These are the activations of a small neural network, seen along a few directions. Each row is one input.
Each table varies a few parts of the input and shows all the possible inputs, shuffled.
A made-up example of a description, with smaller parts first: one of 6 places along a line, together with either a single point or one of 11 places around a ring or (one of 3 separate values, together with one of 8 places around a ring).
Shared parts are said once, and a part with two or three values counts as separate values.
In the rows, 128 means zero.

Other details of the inputs vary at random and push rows far along two fixed directions, the same in every table; ignore that.

Rows:
R1: [198 155 151 117 162 127 167 121 155 116 170 167 185]
R2: [153 143 184 114 151 116 127 164 173 137 148 164 205]
R3: [ 43 109 169 143  64 148 148 113 107 166  19  92  86]
R4: [147 122  69 155 156 113 120 132  96 121 181 126  85]
R5: [182 156 204 100 143 154 152 170 193 134 176 173 226]
R6: [123 131  49 110 153  76 104 126 107 102 155 100  80]
R7: [110 110 160 113  76 211 169 167 141 136  60 120 148]
R8: [ 90 120 134 179  87 195 137 150 113 149  74 103  64]
R9: [152 172 137 105 142 109 133  83 160 108 163 162 172]
R10: [162  80  64 160 161  43  79  98  83 118 152 101  79]
R11: [142  78  71 166 189 112  89  86  78 109 192  93  65]
R12: [ 68 130 208 166  94 171 129 162 118 168  39 140 120]
R13: [ 94  91 173 142  82 198 174 127 128 162  45 100 103]
R14: [ 63 108 141 125  79 134 135  87 114 151  72 111  91]
R15: [125 121 110 134 101  96  85  84 119 120 134 112  98]
R16: [157 169  95 126 177 108 126 160 137 122 178 170 167]
R17: [ 38 138 135 180  63 155 117 140  96 156  39  93  48]
R18: [103  79  82 145 138  55  61  65  99 114 180  89  60]
R19: [185 177 131  76 152 183 169 186 191 111 164 159 194]
R20: [136 132 209 147  59 183 151 161 147 159  56 132 139]
R21: [199 159 154 115 164 160 169 118 175 111 165 156 197]
R22: [ 84  95  73 158 149  77  60  59  68 114 170 100  42]
R23: [ 79 100 205 145  55 193 184 147 122 180  18 117 104]
R24: [143 147 141 107 159  90 103 122 157 114 187 132 179]
R25: [ 61 170 179 106  40 188 146 170 161 149  34 137 108]
R26: [186 165 107 100 165  81 103 111 151 101 197 140 190]
R27: [ 94 130 204 169  77 152 160 137 131 163   9 133 114]
R28: [125  59  31 130 160  56 102 116  62 108 140 100  82]
R29: [122 167 137  59 103 152 144 144 165 111 137 170 212]
R30: [108 163  87 129 128 119 103 115 126 117 166 143 113]
R31: [174 105 134 126 167 129 118 125 155 116 194 120 153]
R32: [166 154  88  90 173  98 136 173 146 112 161 156 156]
R33: [ 76  95 178 184  89 171 124 136  86 160  64 108  58]
R34: [174  64  57 164 156  92  88  81  88 108 171  72  59]
R35: [160 153 154  85 165 122 170 148 163 139 141 178 224]
R36: [183 154 139  64 141 160 175 178 165 112 167 179 237]
R37: [137 205 180  96 163 148 128 144 169 119 171 177 229]
R38: [145 101  64 126 144 104 127 144  99 116 150 106  61]
R39: [132 126  93 145 155  68 112  69 104 109 143 106  98]
R40: [102  86  41 117 138  72 101 101  72 102 140  85  86]
Each input here is: one of 5 places along a line, together with one of 8 places around a ring.
The inputs of R19 and R38 match in every part but the place on the line of 5. If R31 is changed in the same way as R19 into R38, which row does it become?
> R5
The inputs of R2 and R24 match in every part but the place on the line of 5. If R12 is changed in the same way as R2 into R24, which row does it become?
> R37
Which other rows does R9 become when the place on the ring of 8 takes its other values? List them by row number.
> R14, R15, R18, R22, R25, R29, R30
Which other rows does R27 become when the place on the line of 5 takes its other values? List them by row number.
> R1, R9, R21, R39
